A small network was shown many inputs. Here are its activations along a few directions, one row for each input.
Each table varies a few parts of the input and shows all the possible inputs, shuffled.
Descriptions start from the smaller parts, as in this example, which fits no table here: one of 2 separate values, together with either a single point or one of 9 places around a ring or (one of 6 places along a line, together with one of 8 places around a ring).
Shared parts are said once, and a part with two or three values counts as separate values.

Other details of the inputs shift rows strongly along two fixed directions, in all tables alike. That doesn't count.
These rows show it; all are for the same input, with only those details redrawn:
[-10 -63 -32 -56  50 -12 -43  -8  25 -27  45 -30 -53  -1  -3 -47 -49]
[ 33  -2  15  -1  -5  -1  18 -15   7 -16  -6  -8  24  25  11  20 -11]
[  5 -22   1  -9   7  -6 -19   6  12  -4   8 -11 -20  -2 -10  -7 -17]
[ 29   2  20   8 -13  -1  14  -6   4  -8 -12  -4  21  18   4  23  -5]
[ 24  11  27  24 -25   0   9   8   1   7 -21   2  16   7  -7  28   5]
[ -8   2  23  36 -29  -5 -31  46   1  36 -20   6 -32 -31 -40   9  13]
[  4   7  27  35 -30  -3 -15  34   0  28 -22   6 -13 -18 -29  18  12]
[ -9 -11  12  19 -14  -6 -34  37   6  25  -7   0 -37 -27 -34  -3   1]

A family of inputs:
r1: [ 32  42  19  26 -29  25  -1  11 -26  15 -44  19  25   4  18  52  55]
r2: [-33 -18 -43 -19  66  -7 -74  38   7  16  26 -13 -58 -41  10 -46  11]
r3: [ 25 -38 -32 -64  50 -17  19 -43  32 -65  50 -19   9  27  47 -31 -61]
r4: [-19 -20 -12 -28   1  -1   2 -14   5  -6  19  -2 -11   3 -18 -27 -16]
r5: [-45  -9   6  15 -11   1 -36  28  -9  47  -1   7 -53 -35 -58 -26   8]
r6: [ 12  29  21  38 -11  -3   7  20  15  15 -14   6  19 -16   0  13   1]
r7: [ 21  28  18  35  -6  -1  10   6   4  13 -20  -3  19  -1  -4  32  -1]
r8: [-33 -29 -22 -11  38 -22 -54  30  32  12  34 -14 -65 -44 -13 -49 -33]
r9: [  4   7  27  35 -30  -3 -15  34   0  28 -22   6 -13 -18 -29  18  12]
r10: [-11   8  -6   8 -43  14   4   8 -36   3 -19  33  10  -5   2  11  47]
r11: [-17 -12 -19   4 -13   9 -62  45 -21  32  -8   7 -64 -49 -19  -7  40]
r12: [ -8 -22 -26 -44  56   0  14 -55   9 -30  36 -30   5  33  15 -22 -43]
r13: [ 41  28  19  16   3   4  27 -22   8 -12 -12  -8  45  24  19  27 -12]
r14: [-43   6  14  25   0  -2 -22  24  -4  36  -1  -8 -30 -21 -38 -14   6]
r15: [ 27  41  19   3 -18  34  42 -38 -41  -7 -38  12  59  46  40  49  46]
r16: [-11  31  24  32 -11   7  13  -2 -10  27 -15   1  14   1 -20   9   9]
r17: [ -9  -7 -13 -27  38   0  23 -39  17 -23  30 -16  20  23  19 -26 -30]
r18: [-57   5   5  28  -1 -13 -31  35   7  48   7   5 -47 -44 -38 -30   5]
r19: [ 14   7 -17  12 -46  12   1  37 -19  -9 -16  39  11 -15  16  22  34]
r20: [ -9 -27 -24 -52  37 -13  26 -45  16 -41  45 -10   7  26  24 -36 -41]
r21: [ 50  19 -14 -22  39  10  27 -46  -6 -46 -13 -13  60  50  74  25  11]
r22: [-13  11  10  40 -25 -11 -15  56   8  30 -11  20 -25 -50 -33   6   6]
r23: [ 24  34  38  46 -44  -5  34  27   4   5 -27  18  41  -5   2  37  15]
r24: [ -7  43  41  51 -31   2  39   6  -3  24 -25   8  45   7  -4  27  24]
r25: [  8  49  16  34 -20  25  25  -7 -40  17 -49  12  36  22  18  38  59]
r26: [ 11 -15 -13 -23  40 -13 -13 -21  20 -20  24 -24 -14   9  16 -17 -40]
r27: [-32  17  24  34 -32  -5  10  32  -3  27  -8  17  -1 -22 -30   0  19]
r28: [-12  40   6  24  15  11   7   5 -27  26 -21   7  30   4  25  11  47]
r29: [ 12 -22  -6 -17  13 -11 -15  -9  12  -6  12  -8 -22   2  -2 -11 -25]
r30: [  9  42  13  22   2  18  30 -19 -35   4 -41   6  51  29  36  29  46]
r31: [-37 -51 -51 -38  17  -1 -88  37  -6   1  27   4 -92 -56 -18 -47  10]
r32: [-37  -7  -4  -4  23  -8 -22  -3   2  20  17 -13 -37 -11 -22 -29 -16]
r33: [-32  -3   8  32   0 -14 -44  59  22  33   4  -3 -45 -52 -30 -19  -1]
r34: [ -5 -37 -38 -67  53  -7  33 -58  20 -57  54 -18  15  34  29 -34 -52]
r35: [ 25  15   4  11  12  -6  25 -11  20 -13   0  -6  34   8  22  18 -17]
r36: [  2   9  12  -3 -27  -4  33 -22  -4   0  -6   9  23  19  -4   9   2]
r37: [ -2  23  27  45 -15  -5 -17  36   5  29 -19  -3  -9 -21 -22  17   9]
r38: [ 43 -40 -31 -75  37 -12  28 -63  27 -72  40 -24  24  49  49 -17 -59]
r39: [  2 -30 -40 -30  -3   3 -32  14  -9 -25  12  15 -24 -17  13 -16  12]
r40: [  6  -6 -33 -20  36   9 -34   0  -4 -13   0 -12 -23   2  23  -8  17]
r41: [-29  -8 -13  -7  29  -5   4 -12  13   2  22 -11  -6  -3  -4 -22 -19]
r42: [ 12 -10 -32 -37 -13  20  41 -32 -24 -50  10  22  46  39  50   5  10]
r43: [  1 -45 -51 -87  40  13   5 -69 -16 -67  39 -13   4  41  50 -29 -13]
r44: [ -2  18  12   7 -13   2  39 -12   1  -5   2  12  33  10   0   1   0]
r45: [ -7  -7   2  12 -24  -6 -28  40   9  21  -5  10 -32 -38 -36 -10  -2]
r46: [ 25  12  12  19 -33  -3  18  11   4   4 -20  11  19  -5 -10  30   1]
r47: [ 27  13  18  25 -21   1  12   3  -1  11 -23   7  14   2 -10  33   2]
r48: [ 14  23  36  19 -31   8  47 -26 -15   5 -24   4  47  36  -2  34  15]
r49: [-69 -53 -27 -32  13 -13 -57  31  12  18  37 -10 -82 -40 -53 -63 -17]
r50: [-20 -15  -1 -15   6  -5  -5 -18  -4  11  11  -3 -22   6 -17 -18 -12]
r51: [-45 -11 -15   0 -14  15 -48  31 -39  40  -8   8 -63 -40 -27 -18  45]
r52: [ 61   2   7 -22   8   6  46 -55   8 -43   0 -10  57  53  37  24 -27]
r53: [ 26  14  12  11 -12  -3  27   4  13 -15  -2  10  30   0  12  10 -11]
r54: [ 36  27  36  34 -55   0  35  14  -1   2 -35  13  45   9  -1  45  16]
r55: [ 14  12   8  -3 -23   4  51 -33  -6 -10 -10   7  46  30   1  25   0]
r56: [ -8 -39 -27 -52  42   0   9 -50   5 -26  34 -20  -8  30   3 -25 -38]
Question: Changing only one part turns r42 into r19. The same change can be made to r44. Which row results?
Answer: r53
Question: What is each input in this table made of?
Answer: one of 2 separate values, together with either one of 8 places along a line or (one of 4 separate values, together with one of 5 places around a ring)
Question: Which other rows does r30 become when the place on the line of 8 takes its other values? List them by row number.
Answer: r10, r15, r25, r28, r42, r43, r51
Question: Which other rows does r16 become when the place on the ring of 5 takes its other values? List them by row number.
Answer: r4, r5, r17, r44
Question: Which other rows does r54 become when the choice among 2 separate values takes its other values? List them by row number.
Answer: r49

A family of inputs:
r57: [ 37  -9   6 -19  -8 -11  29 -20  25 -35  12  -4  29  21  18  13 -33]
r58: [ 11   2   9  22  -5   3 -50  41 -11  28 -27  -7 -39 -22 -17  14  27]
r59: [-11   1  14  17  19 -12  -5  -1  20  11   7 -15 -14  -4 -21 -10 -27]
r60: [-58 -67 -49 -74  45  -7 -37 -29   0  -3  54 -19 -75  -5 -33 -72 -37]
r61: [ -3   5 -20  -4  25   4  -9   4 -12  -7   2   3  -1  -3  30   0  13]
r62: [-23 -47 -44 -59  84 -17 -16 -25  42 -37  62 -39 -29   8  14 -64 -72]
r63: [ 61  -6  -4 -43  48  -8  46 -65  39 -65  27 -34  58  61  64  10 -53]
r64: [-25  -8 -17  15 -29   6 -58  63 -13  29 -10  27 -64 -65 -33 -14  31]
r65: [-34 -33  -3  -7   3 -18 -27  18  18   8  28  -5 -52 -27 -49 -36 -37]
r66: [-44 -63 -46 -55  43 -20 -34   5  35 -22  62 -17 -61 -22 -23 -74 -65]
r67: [ 23  34  24  36  -5 -10  30  12  16   6 -15   6  45  -1  10  24   3]
r68: [-13  28  30  63 -63 -14  -2  71   5  46 -27  34  -4 -54 -49  17  26]
r69: [-41 -16 -20 -29  47  12  -9 -29  -5   0  26 -26 -15  13  -1 -30  -7]
r70: [ 36  60  23  50 -35  17  12  20 -23  17 -50  19  40  -8  19  51  52]
r71: [-54  -8 -13  -8  31   4 -37  12  -8  24  13  -5 -41 -22 -13 -43  12]
r72: [-41 -13  16  38   6 -17 -70  60  20  59   5 -13 -85 -64 -62 -28 -14]
r73: [ -6  24  17   7 -35  12  34  -9 -27   6 -13  21  28  16   2   7  31]
r74: [ 23  -5  -6 -51  12  22  80 -93 -16 -60  18 -14  81  84  45  15 -16]
r75: [ 23 -13 -28 -51  14   6  49 -65  -6 -65  21  -1  54  55  64   0  -7]
r76: [ 77  43  22  25 -18  18  34 -22 -17 -16 -41   7  72  45  49  65  29]
r77: [ 67  54  43  56 -86  21  41  13 -29   9 -69  41  70  17  15  87  56]
r78: [ 42  24  37  45 -72  11   8  29 -24  19 -65  25  23  -1 -12  64  49]
r79: [-61 -19 -18 -16  38  -4 -43  -3  -7  39  17 -16 -65 -21 -40 -44  -4]
r80: [ 68 -14  15 -37   4  -6  69 -77  20 -63  15 -20  70  69  45  25 -56]
r81: [-28  41  26  82 -83   7 -19  86 -36  67 -56  55 -21 -64 -41  37  77]
r82: [-25   7 -16  -2  20   0 -16   4 -10   5   5  -2  -7  -7  18 -16  20]
Question: What is each input in this table made of?
Answer: one of 2 separate values, together with either one of 5 places around a ring or one of 8 places along a line
Question: List by row number the other rows that have the choice among 2 separate values in common with r70.
Answer: r58, r59, r61, r62, r63, r67, r69, r71, r72, r76, r79, r82
Question: Start at r57 and move only the place on the ring of 5, one step at a time. The first step leads to r68. Which rows follow, in order?
Answer: r66, r65, r80

A family of inputs:
r83: [ -2 -17 -13 -24  25  -7  13 -24  11 -23  22 -12   6  17  14 -16 -26]
r84: [ 13  35  16  28 -31  15   9   8 -29  19 -38  17  16   0   9  35  47]
r85: [ -7  19  23  31 -23  -1  11  15  -4  21 -15   5  10  -7 -16  13  13]
r86: [  8   8  -1  15 -22  10  -9  21 -15   8 -20  15   0  -7   2  20  33]
r87: [ 24  32  24  25 -15   5  41 -18  -6  -2 -26   5  51  26  17  34  11]
r88: [ 1  2 11  5 -8 -5  8  3  9 -1  2  0  5 -1 -4  2 -6]
r89: [  1 -31 -28 -49  53   0   0 -40  16 -38  37 -25  -4  24  25 -28 -40]
r90: [-20 -19 -22 -12  10   1 -46  24 -13  11   3   4 -45 -26  -7 -13  16]
r91: [-32  -6   4  32 -16  -8 -54  62   5  47  -3  11 -63 -61 -49 -18   8]
r92: [  9  12   9  14  -4  -2   3   6   0   4 -11   2   8   2   1   9   3]
r93: [  7  19   4   9 -13  12   7 -10 -24   2 -19   8  18  10  15  18  32]
r94: [-10 -15 -23 -37  19   6  16 -32  -8 -25  21   0  10  19  15 -21  -5]
r95: [ -7 -15 -24 -39  20   9  10 -29  -9 -22  17  -4   7  24  23 -18  -4]
r96: [ 11 -31 -29 -51  51  -2  -5 -35  17 -42  37 -24  -5  24  28 -27 -41]
r97: [  6  -9  -2  -2   4  -8  -6   6  10  -3   5   0  -7  -6   0  -6 -12]
r98: [ 22  20  19  23 -23  -2  17   6   3   8 -19   8  23   0  -1  25   7]
r99: [-1  7 10  6  4  2  7 -4  1  4 -5 -6  9  5  0  5  2]
r100: [ 24  -5  -2 -21  11  -7  35 -35  14 -36  13  -5  35  32  29   4 -25]
r101: [ 52  31  26   8 -10   7  55 -37  -2 -25 -20  -3  74  49  38  43   4]
r102: [  2  16  18  25 -24  -3   9  13   3  12  -9  11   7  -9 -11  13   3]
r103: [  1  36  27  44 -28   4  13  16  -8  30 -31  11  18  -8 -15  29  26]
r104: [ -2 -31 -33 -34  12   4 -27   9   2 -26  18   0 -26 -11   8 -22  -8]
r105: [  2  33  18  30 -35  16  12   5 -28  22 -33  20  25   4   2  27  45]
r106: [-51  -7  -3  23  -7 -10 -46  51   3  46   5   4 -61 -54 -52 -27   5]
r107: [ 21  18  15  11 -18  -3  33 -12   6  -7  -8   5  35  14   9  21  -3]
r108: [-55 -22 -11   9   7  -9 -54  46   7  36  19  -1 -72 -53 -47 -40  -7]
r109: [  9 -48 -14 -55  31  -7   4 -48  19 -34  35 -28 -13  33  -4 -24 -56]
r110: [-10   7   4  19  -5  -4 -23  27   2  25  -8   3 -21 -24 -22  -2   8]
r111: [-13 -40 -22 -32  33 -10 -35   7  20 -10  32 -17 -42 -16  -8 -39 -30]
Question: What is each input in this table made of?
Answer: either a single point or one of 8 places along a line or (one of 4 separate values, together with one of 5 places around a ring)
Question: Which other rows does r100 become when the choice among 4 separate values takes its other values? List them by row number.
Answer: r88, r102, r107
Question: Start at r94 and move only the place on the line of 8, one step at a time. The first step leads to r95. Which rows follow, in order?
Answer: r105, r93, r84, r90, r86, r104
